A small network was trained on invented records. Each row is its activation on one of them, seen along a few directions.
Records have a field called S. Each example row is followed by its value.
Other fields move the rows too, some of them a lot.
Random noise pushes rows far along 8 fixed directions. That doesn't count. These rows show it; they differ only by the noise:
[ 175 -111  354  388  548  -46  195  -41 -130   99  225  231  219  119
  421   -2 -679  206 -697  230  146 -143  -77  -16  431  269 -193  276
  -60   -8   61 -228]
[-304  527   99 -444 -579   32   16  131  269   61 -267 -175 -101  279
  -10  233  110 -218  439 -117 -215  141  116 -366 -223 -235  -39  433
  225  200   62  156]
[-175  100  233   36 -165   80  137   88 -100 -294  -16  -63  473  358
  261  -56 -132 -296 -245 -136  155 -108   37 -205 -150   17 -215  235
  265  242  457 -231]
[ -49  130 -115 -120  252    7   35 -147   25  138  -21  229 -242  -82
   53    4 -190  229 -152  202  -72    8 -375  -75  158  123  -16  -49
  -69  271    5  312]
[ 371 -109  -39 -127 -254 -129    5 -210   87  113  327  -65  -14  117
   96   95  -36  152  128   55  -76 -135 -114 -206  116   66  101  219
 -176 -188  -94 -114]
[ 289  294  201 -404 -535 -139   -5 -126  265 -152  379 -218  211  509
  340  265 -260   57  236 -220 -200 -208 -265 -341   53   -9  -84  606
  -13    2  338  -18]
[-367 -312  198  525  328  306   91  430 -523    6 -410   89  324  324
  -11 -303  -30 -409 -607  171  457    4  584  -76  -66  228   10 -279
  146   76   48 -608]
[   7  105 -154 -402 -422  184   95  196 -234  229  -66 -103   -9  895
  220  -91 -119 -337  113  -42   25  -61  273 -664  -50  303  142  208
 -215   89  145 -397]
[  64 -449  -33  388  236  -57  -41 -341 -168 -648  269   61  520 -504
 -101 -228  248   74 -433  -78  300 -255 -551  402 -175  -51 -148 -459
  247  180  442   69]
[-631  226 -300 -160   -5  181  204  -60 -130 -125 -455  182  -19 -243
 -119 -242  301 -342  -89   26   96  194 -169 -148 -406 -122 -175 -247
  354  657  270  328]

[ 364 -284 -410 -153 -260  -24  111 -142  -68 -209  371    7  213  252
  286 -210  158 -120  192 -143   24 -234 -173 -172 -134  257  -50 -251
 -257  161  329 -316]
s1
[ 150 -266 -331 -146  169   66 -244 -133 -513 -126   19 -274 -137  -36
 -510 -175   74  -81  -80 -413  180  -32 -279  178  -75  121  286 -439
 -364 -281   80  189]
s6
[ 205   85  319   40   28   -3 -120  237   27 -224  274  -10  288  577
  351   97 -397  107 -202  -62   28 -222  -79  -68  213  234  -39  174
  -98   -5  349 -265]
s1
[ 293  293 -227 -523 -213 -115   32 -272  259   31  351   57 -204  321
  347  157 -303  265  278  -52 -316 -116 -526 -287  151  155 -112  250
 -253  221  255  271]
s4
[-140 -102  169   28   89  134 -293  293 -457 -410 -177 -501  273  268
 -418  -16   12 -324 -143 -638  271  -46   72  317 -148  -87  149 -167
   13 -286  354  -66]
s3
[  27 -265 -427  -32   88   94  370  121 -743  225  -53 -330    6  107
 -183 -260 -104 -676 -176 -605  232  176  562 -129 -148   35  -13   40
 -377 -449  -69 -547]
s5
[-152   62   48  142  -56    4  116   22  253   18  -80  216   59 -250
  123  -38  201    4  136  269  -86   80  167   57  -76 -107 -139  -26
  199  199 -114  -44]
s1
[ 246 -366 -202  175  348   13 -263   20 -166  173   96  104 -319 -125
 -254 -106   52  339 -140  198   44  -32  -24  170  261  221  333 -496
 -393 -247 -333  -14]
s7
[ 287 -133  -93 -221 -372  -39 -598   60  171  468  -80 -130 -657   97
 -603  239  495  434  561  387 -163   41  138 -162  120   56  840 -235
 -365 -547 -779  151]
s3
[ 456 -449 -315  -82 -133  -38 -353 -304   39 -544  606   46  271   68
   67 -173  291  364   74   77   54 -463 -742  216  -15  234  135 -608
 -107   96  471   46]
s4
[ 266 -447  582  652  673  -67 -119  271 -474 -415  254 -401  518   65
  -91   43 -622   32 -670 -595  318 -192  159  689  321   -3 -193   55
 -146 -609  208 -488]
s4
[-182 -258  454  704  370  120   -3  307 -105 -245 -106  147  525  114
  236 -100 -113  -32 -521  240  292 -162  317  227   69  110 -176 -160
  309  124  207 -465]
s7
[  -9  156 -302 -374 -391   61   67  166  101  500 -157   37 -425  319
   35  -21  179  -67  473  203 -221  112  292 -445  -88  112  220   82
 -216   12 -365 -123]
s5
[ -75  -80  231  348  169   42 -163 -134  183  -60  -63  348   86 -171
   47  -14  119  290 -334  579  129 -100 -155   29   95  104   94 -230
  269  168  -60  187]
s6
[-109 -132  -40  288  501   70 -127   49  106  -76 -110  408  -64 -264
  107 -145   31  350 -208  432   16 -128 -320  326  130  192  -51 -554
   76  444   50  168]
s7
[-278  315  363    7  -57  137  -62  342  137  -45 -306  -47   73  322
   70  152 -151  -99   93   -6  -34   25  182   19  -15  -20 -131  151
  193  171  119  -10]
s8
[-476 -105   33  462  318  274   67  136   21  163 -459  616   29  -85
  103 -270  293    7 -388  855  207   37  202 -153  -57  241   92 -492
  342  536 -140  -75]
s2
[  85 -519 -640  174 -283 -153  463 -480   20  159  155  178   22 -896
  -74 -376  786 -232  206  243  104  134  138  -38 -430 -247  -83 -249
  171  -19 -379 -168]
s5
[ 101 -143    0  -28   39 -115 -185    1 -215  -20  -21 -462 -197 -317
 -671  143  136  -54  171 -538   14  156   91  356  -56 -348  237   12
 -140 -606 -274  125]
s2
[ -97   83 -350 -261 -280  -43  131 -212  271  295 -100  242 -317 -292
   50  -45  384  138  406  389 -184  100 -106 -203 -176  -84   13  -29
   61  263 -254  225]
s8
[ 247 -271   94  217  234   14 -278   70  -95   96   67    9 -172   86
 -218   77  -45  312 -101  179   84  -91    5  169  238  160  256 -240
 -239 -326 -233  -76]
s8
[ 490 -297 -368  -53  299  -63  107 -429 -233  354  400  309 -203  117
  259 -205 -323  245 -306  341   72 -152 -325 -300  363  494  200 -118
 -466  -54 -105  -14]
s3
[  39  111 -168 -511 -426  -30 -213 -115 -138 -596  180 -481  254  219
 -272   19  207 -190  368 -751  -24 -162 -538   88 -382 -175   61  -45
   -1   28  638  268]
s2
[-115  294  222 -221  263  144   65  294 -376  443 -197 -115 -212  682
  113   54 -753 -200 -399 -110   90  135  260 -366  342  259  108  474
 -228 -197  -63  -90]
s6

Here are new rows. What is S for each?
[ 617 -560 -183  346  287 -123  -28 -275  -22  -19  546  229   85 -143
  197 -112  -32  413 -174  260   40 -319 -245  193  265  327   69 -365
 -362 -256  -90 -260]
s5
[ -69 -136 -103   15 -264   98  -97  -27  -24 -360   70    1  312   83
   30 -196  341  -99   72   23   77 -147  -38   20 -256    0  -25 -288
  155  166  302 -131]
s4
[  -5  224  -19 -226 -503 -155  203 -328  203  235   16  -90  -86 -212
    9  121  147 -150  208   37  -84  212  124 -430 -162 -233    5  534
  118 -151 -251  184]
s6
[  -4 -170  -57   80  201  160 -364  335 -150  277 -357  -99 -483   48
 -547   74  179  137  207   76   26   81  257  243  121  120  378 -496
 -322 -297 -471   10]
s8
[ 319  -25 -185 -129 -211 -408  230 -605  331 -350  601 -136  220 -877
   49   92  151  110  298 -394 -184   -5 -583  333 -146 -443 -359  274
  101  -79  162  343]
s1
[-281  102  281  321  718  104  -58  387 -297  155 -305  118 -123   10
  -54  -13 -501   71 -529   52  120  150  188  212  255  139  -37  -40
  -80  -15  -99  -28]
s7
[-651  812   65   -3  413  -64  769   54  277  667 -560  377 -448 -580
  364  158 -539 -298  -72  154 -295  625  413 -183   86 -333 -659  748
  309  486 -349  316]
s1
[-361  196  424  424  382  -10  214  -20  211  -16 -229  356  219 -281
  343   39 -236   26 -412  386   90   76   57  108   97  -93 -352  197
  508  348   75  137]
s3
